A small network was shown many inputs. Here are its activations along a few directions, one row for each input.
Each table varies a few parts of the input and shows all the possible inputs, shuffled.
A made-up example of a description, with smaller parts first: one of 5 places around a ring, together with either a single point or one of 11 places along a line or (one of 3 separate values, together with one of 4 places along a line).
Shared parts are said once, and a part with two or three values counts as separate values.

Other details of the inputs vary at random and push rows far along two fixed directions, the same in every table; ignore that.

Rows:
x1: |  -43 | -286 |   -8 | -116 |  285 | -193 |  -40 |  221 |  159 | -270 | -260 |  -98 | -428 |
x2: |  267 | -393 |  291 | -185 |  471 | -140 | -123 | -208 |  465 |  -77 | -451 |   71 | -607 |
x3: |   74 | -295 |  276 |  -87 |  461 |   16 |  -26 | -206 |  513 | -180 | -475 |  225 | -698 |
x4: | -340 | -275 | -135 |  -87 |  708 |   38 | -110 | -233 |  168 | -621 |   36 |   61 |  426 |
x5: |  113 |  138 |  -35 |   87 | -577 |   99 |  121 |  203 | -214 |  200 |   38 |  -43 | -127 |
x6: |   42 |  120 |  -72 |   82 | -185 |  -61 |   36 |  291 | -115 |   79 |  180 |  -47 | -103 |
x7: |  332 |  405 |  522 |  246 | -393 |  267 |  146 | -190 |   63 |  580 | -164 |   21 | -498 |
x8: | -301 | -339 | -301 | -193 |  735 |  -25 | -199 | -182 |  108 | -490 |   89 |  172 |  360 |
x9: |    4 |   25 |  -86 |  -35 |  250 |  166 | -155 | -248 |   39 | -175 |   79 |   10 |  156 |
x10: |   27 |  147 | -149 |   45 | -384 |   26 |   46 |  262 | -206 |   93 |   48 |  -51 |   69 |
x11: | -257 | -449 | -287 | -146 |  614 | -328 |  -25 | -264 |  132 | -378 |  -75 |  -13 |  556 |
x12: | -186 |  253 | -207 |   15 |  -53 |   18 |   52 | -208 | -227 |  118 |  536 | -143 |  884 |
x13: |  -50 | -306 |   53 | -112 |  181 | -111 |  -77 |  148 |  124 | -287 | -254 | -213 | -408 |
x14: | -122 |  184 | -369 |  137 | -287 |  -38 |    6 |  311 | -345 |   -9 |  407 |  -20 |  570 |
x15: |  329 |  335 |  386 |  248 | -463 |  208 |  179 | -141 |   49 |  599 | -277 |  207 | -401 |
x16: |  363 |  314 |  384 |  168 | -517 |   -5 |  144 | -216 |   -9 |  600 | -236 |  144 | -389 |
x17: |  262 |  374 |  476 |  186 | -403 |  228 |  181 |  -92 |   75 |  674 | -118 |  210 | -523 |
x18: |  -37 |  126 |  -20 |    5 | -269 |   51 |  -33 |  232 | -126 |   50 |  100 | -183 |  -54 |
x19: |  -14 |  109 |  -45 |  -35 | -253 |   31 |   92 |  265 | -160 |   53 |  110 |  -67 | -109 |
x20: |  184 | -288 |  487 |  -68 |  312 | -250 |   27 | -261 |  377 |  123 | -549 |  101 | -857 |
x21: |    7 | -369 |  -50 | -101 |  156 | -171 |  -13 |  160 |  105 | -306 | -396 |  -95 | -364 |
x22: |  -75 |  -26 |  -74 |   34 |  176 |  127 |   -1 | -167 |  132 | -185 |  -95 |  256 |  196 |
x23: | -394 | -360 | -317 | -155 |  325 | -142 |    4 |  202 | -168 | -503 |  220 |  -81 |  350 |
x24: | -315 |  237 | -327 |   18 | -205 |   58 |  -65 |  302 | -350 |  -79 |  520 | -165 |  686 |
x25: |   60 |  446 | -265 |  111 | -372 |  320 |  -29 | -122 | -261 |  245 |  358 |  222 |  575 |
x26: |  222 |  197 |  415 |  101 | -175 |  -22 |   61 | -274 |   37 |  346 | -134 |  -45 | -335 |
x27: |    7 | -282 |  -11 | -156 |  545 |  -70 | -181 | -239 |  157 | -352 |   -6 | -103 |  295 |
x28: | -234 |  241 | -228 |   50 | -454 |  166 |   42 |  236 | -434 |   40 |  561 | -158 |  546 |
x29: | -152 |  326 | -355 |   84 | -446 |   66 |   31 |  330 | -391 |   91 |  398 |  -33 |  616 |
x30: |  122 | -399 |  241 | -150 |  454 | -275 |   15 | -268 |  461 |   13 | -447 |   -7 | -591 |
x31: |  137 |  272 |   43 |  167 | -437 |   47 |  -24 |  253 | -117 |  244 |  184 | -158 | -178 |
x32: | -110 | -460 | -245 | -184 |  653 | -185 | -175 | -191 |  133 | -491 |  -60 |   77 |  572 |
x33: |   79 |  281 |   13 |   26 | -452 |   82 |   95 |  294 | -178 |  256 |  131 |  -55 | -188 |
Description of these inputs: one of 3 separate values, together with either one of 5 places along a line or one of 6 places around a ring.
Question: Which other rows does x19 become when the place on the line of 5 takes its other values? List them by row number.
Answer: x1, x6, x23, x33
Question: Which other rows does x10 become when the choice among 3 separate values takes its other values? List them by row number.
Answer: x18, x33
Question: List by row number the other rows that have the choice among 3 separate values in common with x9.
Answer: x4, x7, x12, x13, x18, x24, x26, x27, x28, x31

Rows:
x34: |  -82 | -389 | -142 | -219 |  496 | -106 | -190 |   82 |  186 | -443 |  -20 |  -92 | -119 |
x35: | -266 | -463 | -105 |  -36 |  438 | -142 |  -26 |   29 |  100 | -500 | -324 |   17 |  -10 |
x36: |  502 |  285 |  497 |  132 | -193 |  340 |   -9 | -432 |  362 |  431 | -381 |  243 | -784 |
x37: |  520 |  271 |  517 |   99 | -171 |  357 |   22 | -387 |  387 |  464 | -392 |  222 | -744 |
x38: | -245 |    3 |  -67 |  -14 |   -2 | -145 |   84 | -104 | -236 |   11 |  243 | -124 |  608 |
x39: |  188 | -195 |   45 |  -64 |    3 |  -30 |   16 |   90 |  196 |  -52 | -384 |  181 | -563 |
x40: |  177 |  388 |   25 |  100 | -500 |  232 |  -52 |  121 | -208 |  196 |  240 | -186 |   68 |
x41: |  209 | -161 |  -18 |  -37 |  -33 |  -20 |    9 |   48 |  202 |  -41 | -435 |   96 | -546 |
x42: |  -72 |  282 |   21 |   40 | -321 |  184 |    7 |   83 | -231 |   96 |  326 | -212 |  183 |
x43: | -226 | -375 | -128 |  -89 |  478 | -160 |  -33 |  125 |  132 | -411 | -235 |  202 |  -80 |
x44: |  -18 | -191 |  263 |  -14 |  195 | -247 |  105 | -124 |  134 |   58 | -221 |  -82 | -301 |
x45: | -100 |   35 | -279 |  -10 |   -2 | -169 |    4 |  -53 | -156 |   27 |  257 |  -41 |  683 |
x46: | -289 | -383 |  -82 |  -16 |  461 | -149 |   11 |   83 |  123 | -437 | -244 |  107 |  -68 |
x47: | -126 |  301 |   24 |   67 | -227 |  169 |   50 |  126 | -204 |  113 |  407 | -153 |  141 |
x48: | -280 |  114 | -190 |  -64 |  110 |   59 |  -71 |  168 | -186 | -112 |  485 |  -69 |  419 |
x49: | -117 |  120 | -355 |  -55 |  -35 |   89 | -136 |  137 | -156 | -187 |  405 | -136 |  540 |
x50: |  -66 | -443 |  -24 |  -75 |  471 | -349 |  -66 | -153 |  108 | -338 | -259 | -143 |  140 |
x51: |  135 |  306 |  -81 |  182 | -554 |  205 |   69 |  145 | -248 |  238 |   41 |   64 |   80 |
x52: |   68 |  314 |  135 |   63 | -339 |  -48 |  133 |   11 | -153 |  521 |  229 |   54 |   73 |
x53: |   89 |  180 |  -56 |   10 | -275 |  -71 |   71 |    4 | -155 |  364 |  262 |   53 |  281 |
Question: What is each input in this table made of?
Answer: either one of 2 separate values or (one of 3 separate values, together with one of 6 places around a ring)
Question: A walk changes only the place on the ring of 6. It starts at x48 and steps to x47. List the rest of the walk in order.
Answer: x42, x40, x49, x34
Question: Which other rows belong to the same alternative as x37? List them by row number.
Answer: x36

Rows:
x54: | -194 | -346 | -136 |  -91 |  421 | -196 |  -94 |   29 |   97 | -423 | -199 |  -89 |   30 |
x55: |  -46 |  313 |  -18 |   53 | -166 |   85 |   79 |   -6 | -141 |  208 |  319 |   70 |  305 |
x56: |  209 |  102 |  177 |   43 | -239 |   39 |  -19 |   30 |   17 |  166 | -124 | -101 | -465 |
x57: |  308 |  120 |  253 |   34 | -225 |   99 |   34 | -136 |  112 |  225 | -195 |   89 | -314 |
x58: | -221 | -442 | -131 | -198 |  536 | -153 | -115 |   24 |   73 | -486 |  -61 |  -93 |   94 |
x59: | -87 | 198 | -97 |  50 | -24 | 142 | -10 | -16 | -84 |  68 | 228 | 110 | 288 |
x60: |  -99 | -309 |  -35 |  -72 |  345 | -155 |  -67 |   60 |  110 | -328 | -248 |  -73 |  -79 |
x61: |  173 |   94 |  132 |   10 | -277 |   47 |   52 |   47 |   86 |  203 | -212 |  -46 | -427 |
x62: |   75 |   -7 |   36 |   58 | -133 |  -52 |   33 |   59 |  -22 |   60 | -129 |   12 | -261 |
x63: |  151 |   32 |  106 |   18 | -154 |   21 |   34 |   79 |  120 |  125 |  -89 |  -47 | -339 |
x64: | -180 |  294 | -149 |   83 | -159 |  197 |   34 |  -39 | -215 |   97 |  355 |   92 |  473 |
x65: | -211 | -366 | -141 | -152 |  422 | -145 |  -56 |   58 |   92 | -399 | -147 |  -52 |  117 |
x66: | -192 |  229 | -120 |   61 |  -77 |  190 |   30 |    1 | -224 |   42 |  342 |  109 |  534 |
x67: |  147 |   12 |  109 |   21 | -217 |   20 |   85 |   83 |   10 |  175 | -139 |   45 | -340 |
x68: | -199 |  252 | -106 |   31 |  -96 |   68 |   89 |  -52 | -210 |   71 |  382 |   40 |  496 |
x69: |  158 |   32 |  122 |   79 | -207 |  -10 |   56 |   92 |  -18 |  149 | -155 |   26 | -333 |
x70: | -134 | -280 | -119 | -136 |  338 | -145 |  -64 |   62 |  125 | -300 | -158 |  -41 |   -1 |
x71: |  200 |  109 |  181 |   69 | -145 |  184 |   -3 |  -83 |   87 |  176 | -139 |  111 | -260 |
x72: |  227 |   87 |  213 |   40 | -224 |   54 |   -9 |   62 |   10 |  172 | -128 |  -85 | -443 |
x73: | -147 |  227 |  -70 |   59 | -195 |   21 |   42 |  -89 | -217 |  204 |  350 |   26 |  524 |
x74: | -153 | -338 | -133 | -104 |  305 | -164 |  -15 |   25 |   61 | -300 | -137 |   13 |  -46 |
x75: | -175 | -346 | -139 | -181 |  454 | -150 | -123 |   34 |   78 | -396 |  -26 |  -81 |   56 |
x76: |  155 |   66 |  145 |   95 | -206 |   37 |   41 |   91 |   36 |  124 |  -85 |  -69 | -285 |
x77: |  157 |   56 |   77 |   16 | -224 |   -2 |   64 |   87 |   25 |  196 | -114 |   55 | -345 |
x78: | -142 | -341 | -100 | -125 |  470 | -185 | -150 |   37 |   75 | -414 |  -87 | -102 |   -9 |
x79: |  120 |  103 |  267 |   28 |  -77 |   40 |  100 |  -73 |   74 |  190 | -111 |   40 | -295 |
x80: |  -89 | -311 |  -40 | -148 |  318 | -111 |  -88 |   -8 |  107 | -300 | -129 | -102 | -165 |
x81: | -135 |  183 |  -98 |   38 |  -85 |   -8 |    4 |  -41 | -177 |  173 |  356 |   51 |  558 |
x82: | -129 |  205 |  -15 |   58 | -179 |   35 |   44 |  -45 | -233 |  214 |  336 |   43 |  547 |
x83: |  -97 |  261 | -166 |   77 | -180 |  216 |  -10 |  -63 | -184 |   81 |  324 |  111 |  475 |
x84: |  273 |  131 |  150 |   22 | -153 |   63 |   -5 | -117 |  129 |  202 | -118 |   96 | -233 |
x85: |   95 |  -19 |   95 |   12 | -119 |   38 |   51 |   78 |   74 |   63 |  -67 |  -55 | -233 |
x86: |  -91 | -279 |  -67 |  -79 |  355 | -183 |  -92 |   62 |  133 | -316 | -231 |  -65 |  -94 |
x87: |  257 |   82 |  140 |   45 |  -73 |   11 |   25 | -141 |  122 |  265 | -142 |   -4 | -240 |
x88: |  -72 |  210 | -165 |   13 | -151 |   96 |   12 | -117 | -175 |   21 |  314 |   87 |  555 |
x89: |  -80 |  268 | -195 |   62 | -123 |  197 |  -38 |   -8 | -171 |   87 |  372 |  138 |  536 |
x90: |  295 |   88 |  250 |   62 | -164 |   52 |   71 | -156 |   98 |  314 | -213 |  -13 | -332 |
x91: |  187 |   68 |  155 |   47 | -268 |   59 |   66 |   42 |  113 |  190 | -130 |  -67 | -445 |
x92: |  152 |   87 |  124 |  101 | -233 |   25 |   34 |   57 |   52 |  131 |  -95 |  -85 | -339 |
x93: | -169 | -381 | -148 |  -81 |  449 | -243 |  -75 |   61 |   68 | -400 | -153 |    9 |   10 |
x94: | -182 |  141 | -262 |   18 |    2 |   31 |   32 | -132 | -235 |    6 |  376 |  -20 |  738 |
x95: | -114 | -284 |  -84 |  -39 |  357 | -165 |  -77 |   66 |  122 | -337 |  -91 |  -83 |  -16 |
Question: What is each input in this table made of?
Answer: one of 3 separate values, together with either one of 6 places around a ring or (one of 2 separate values, together with one of 4 places along a line)
Question: The inputs of x71 and x89 match in every part but the choice among 3 separate values. If x60 is changed in the same way as x71 into x89, which row does it become?
Answer: x86
Question: The inputs of x73 and x82 match in every part but the choice among 3 separate values. If x88 is changed in the same way as x73 into x82, which row does it become?
Answer: x57
Question: Which other rows does x79 become when the choice among 3 separate values takes its other values? List them by row number.
Answer: x55, x68
Question: Which other rows does x63 become when the place on the line of 4 takes its other values? List them by row number.
Answer: x70, x75, x77
